A small network was shown many inputs. Here are its activations along a few directions, one row for each input.
Each table varies a few parts of the input and shows all the possible inputs, shuffled.
Descriptions start from the smaller parts, as in this example, which fits no table here: one of 5 places around a ring, together with either a single point or one of 11 places around a ring or (one of 3 separate values, together with one of 6 places along a line).
Shared parts are said once, and a part with two or three values counts as separate values.
In the rows, 128 means zero.

Other details of the inputs vary at random and push rows far along two fixed directions, the same in every table; ignore that.

Rows:
r1: [116 207 114 123  92  79 129 187  62 172 133]
r2: [140  71 120 110 137 105 136  83 216  85 107]
r3: [138 126 123 146 120 159 135 153  53 158 159]
r4: [180  53  72 190 207  47 182  32 197 127 141]
r5: [159 104 115 186 128 101 161 173  60 151 175]
r6: [101 134 149  84 105 177 100 157 132  99 102]
r7: [148 110 134 221 115  64 162 155  69 164 195]
r8: [ 84 200 125  55  90 131 105 118 110 160 105]
r9: [ 77 157 187  68 133 150 128 130 124 119 153]
r10: [169 144 109 201 113 106 129 198  84 137 133]
r11: [155 157 113 188 108 142 103 171  72 145 115]
r12: [139  84 110 106 141 124 116  61 221 106  98]
r13: [110 110 152 131 110 135 136  93 113 147 164]
r14: [106 148 139  82 104 195  91 131 124 114  97]
r15: [150  86 108 128 135 116 126  62 200 104 101]
r16: [151 148 121 174 110 123 117 198  78 128 127]
r17: [139  69 116 108 145 100 130  84 228  90 108]
r18: [106 118 147  88 178 128 141  54 186 120 112]
r19: [111  92 149 102 187  83 163  66 206 105 122]
r20: [105 157 138  79  99 206  95 139 127 117  96]
r21: [105 149 135  74 106 201  90 137 135 117  96]
r22: [160 144 111 184 116 114 122 200  88 132 129]
r23: [ 46 196 202  16 112 231  93 129  98 128 136]
r24: [177 109  84 229 182  55 181 156  88 146 167]
Description of these inputs: one of 2 separate values, together with either a single point or one of 5 places around a ring or one of 6 places along a line.
Q: The inputs of r21 and r22 match in every part but the choice among 2 separate values. If r3 is changed in the same way as r21 into r22, which row does it become?
A: r5
Q: Which other rows does r24 become when the place on the ring of 5 takes its other values? List them by row number.
A: r5, r7, r9, r19
Q: Which other rows does r22 become when the place on the line of 6 takes its other values? List them by row number.
A: r2, r6, r10, r16, r17

Rows:
r25: [153 113 125 177 143 110 139 129  92 147 167]
r26: [106 175 142 109 105 175 111 156  57 162 155]
r27: [101  97 151  96 156 114 140  49 186 112 120]
r28: [119 124 136  67 127 122 105  90 189 102  86]
r29: [ 99 161 146  94 123 190 132 200  55 131 134]
r30: [ 68 151 159  39 110 226  90 116 159  97  86]
r31: [155 135 121 173 128 110 115 126 109 135 100]
r32: [121  91 125  90 131 168 114  80 188 107 122]
r33: [175 152 101 220 144  25 149 144  99 167 157]
r34: [145 105 104 143 140  86 145  56 165 152 150]
r35: [166 159 119 215 141  58 143 188  62 157 163]
r36: [111 128 126  79 137  89 134  59 201 130 122]
r37: [103 180 150 124 108 206 102 184  79 133 113]
r38: [ 70 128 161  34  86 217  99 144 160  97 105]
r39: [138  93 136 165 165  83 152  77 155 126 136]
r40: [102  88 138  78 118 101 139  61 194 117 131]
r41: [154  86 111 149 110  88 128 104 167 115 113]
r42: [ 94 158 161 112  89 165 122 195  54 134 149]
r43: [113 127 127  78 131 135 106 101 204  92  98]
r44: [170  87 104 149 133  99 119  77 159 128 117]
r45: [123  83 140  90 151 153 134  72 177 103 142]
r46: [159 116 112 170  98  89 121 148 107 138 115]
r47: [151  77 118 161 129  90 142 114 183 114 133]
r48: [145 136 128 184 140 128 129 146 116 133 126]
r49: [148 146 131 160 148  95 138 159 115 126 148]
r50: [128 156 139 133 109 197 104 183  75 141 142]
r51: [151 124 106 179  98 110 123 165 116 129 128]
r52: [145  92 134 164 169  99 153  82 164 114 133]
r53: [121 197 138 108  98 163  89 195  80 130 106]
r54: [ 92 197 148 116 107 163 122 143  73 163 131]
r55: [102 166 135 104 125 160 133 187  52 147 136]
r56: [142 131 111 175 106  70 145 125 114 162 152]
r57: [114  84 138  85 148 126 133  53 178 116 142]
r58: [ 68 151 179  18 125 191 108 138 150  97 116]
r59: [ 61 159 139  10 113 193 126 106 139 132 108]
r60: [147 134  98 157 128 135 134 170 106 133 121]
r61: [148 142 123 171 146  60 141 143 111 144 150]
r62: [130  88 124  76 124 159 106  60 190 101 104]
r63: [109  74 152  95 125 118 143  94 182 101 135]
r64: [118 123 119 102 137 164 132 147 139 113 113]
r65: [114 150 154 117 117 190 117 175  60 139 157]
r66: [147 106 128 174 122 100 149 155 113 125 153]
r67: [115 180 119  95  93 199 104 201  54 133  98]
r68: [136 107 124 159 157  69 151  55 168 142 131]
r69: [ 98 169 170 123 125 186 121 177  61 132 134]
r70: [164 160  90 179 114 117 124 194  47 153 110]
r71: [110 101 115  73 150 111 149  68 178 123 118]
r72: [139  83 110 134 168  85 163  94 156 120 135]
r73: [146  85 109 137 167 100 164 103 159 111 133]
r74: [112 121 134  79 137 137 112 104 205  95 105]
r75: [176 111 104 242 125  29 162 156  77 159 170]
r76: [153  98  81 148 146 102 140 107 170 113 109]
r77: [150 142 122 168 125 127 117 131 109 131 106]
r78: [194 144  98 242 148  48 138 176 110 146 145]
r79: [122 169 125 121  94 207  90 181  69 138 130]
Q: What do these inputs look like to the network?
A: one of 5 separate values, together with one of 11 places along a line
Q: The inputs of r48 and r27 match in every part but the place on the line of 11. If r47 is changed in the same way as r48 into r27, which row does it become?
A: r75
Q: The inputs of r41 and r66 match in every part but the place on the line of 11. If r67 is changed in the same way as r41 into r66, which row does it become?
A: r73
Q: Which other rows does r42 become when the choice among 5 separate values takes its other values? List them by row number.
A: r25, r35, r39, r72
Q: Start at r34 and move only the place on the line of 11, one step at a time. The first step leads to r26. Which rows follow, in order?
A: r57, r25, r65, r45, r50, r32, r79, r62, r44

Rows:
r80: [ 85 167 130  46  92 207  88 138 127 126  90]
r81: [129  99 119  78 118 160 105 102 187  84  89]
r82: [106 203 148 105  90 185  97 173  66 151 122]
r83: [132  72 126 119 151  55 143  35 210 122 133]
r84: [142 167 120 162 150  77 146 176  93 147 139]
r85: [124 108 127  84 114 166 107 112 174  85  84]
r86: [163 106 112 221 153  62 168 126 106 146 177]
r87: [ 59 181 179  45  91 195  97 152  89 132 123]
r88: [129 164 134 171 122 139 141 194  37 157 177]
r89: [ 98  93 147  68 166 167 140  58 164 117 132]
r90: [125  54 132 113 138  76 159  58 203 111 138]
r91: [123 113 104  97 122 129 116  77 189 118  88]
r92: [192 116  98 241 129 104 126 195  95 129 127]
r93: [109 214 144 106  88 191  92 191  44 158 130]
r94: [196 116  93 238 130 102 122 196  98 132 131]
r95: [122  73 136 114 180 122 158  35 184 116 134]
r96: [180  89 103 218 134  32 166 133 108 154 173]
r97: [ 90 168 152  78 138 134 133 151 128 119 117]
Q: The inputs of r90 and r96 match in every part but one. If r82 is changed in the same way as r90 into r96, which row does it become?
A: r93
Q: What do these inputs look like to the network?
A: one of 2 separate values, together with either a single point or one of 8 places along a line
Q: Which other rows does r95 become when the choice among 2 separate values takes its other values? List them by row number.
A: r89
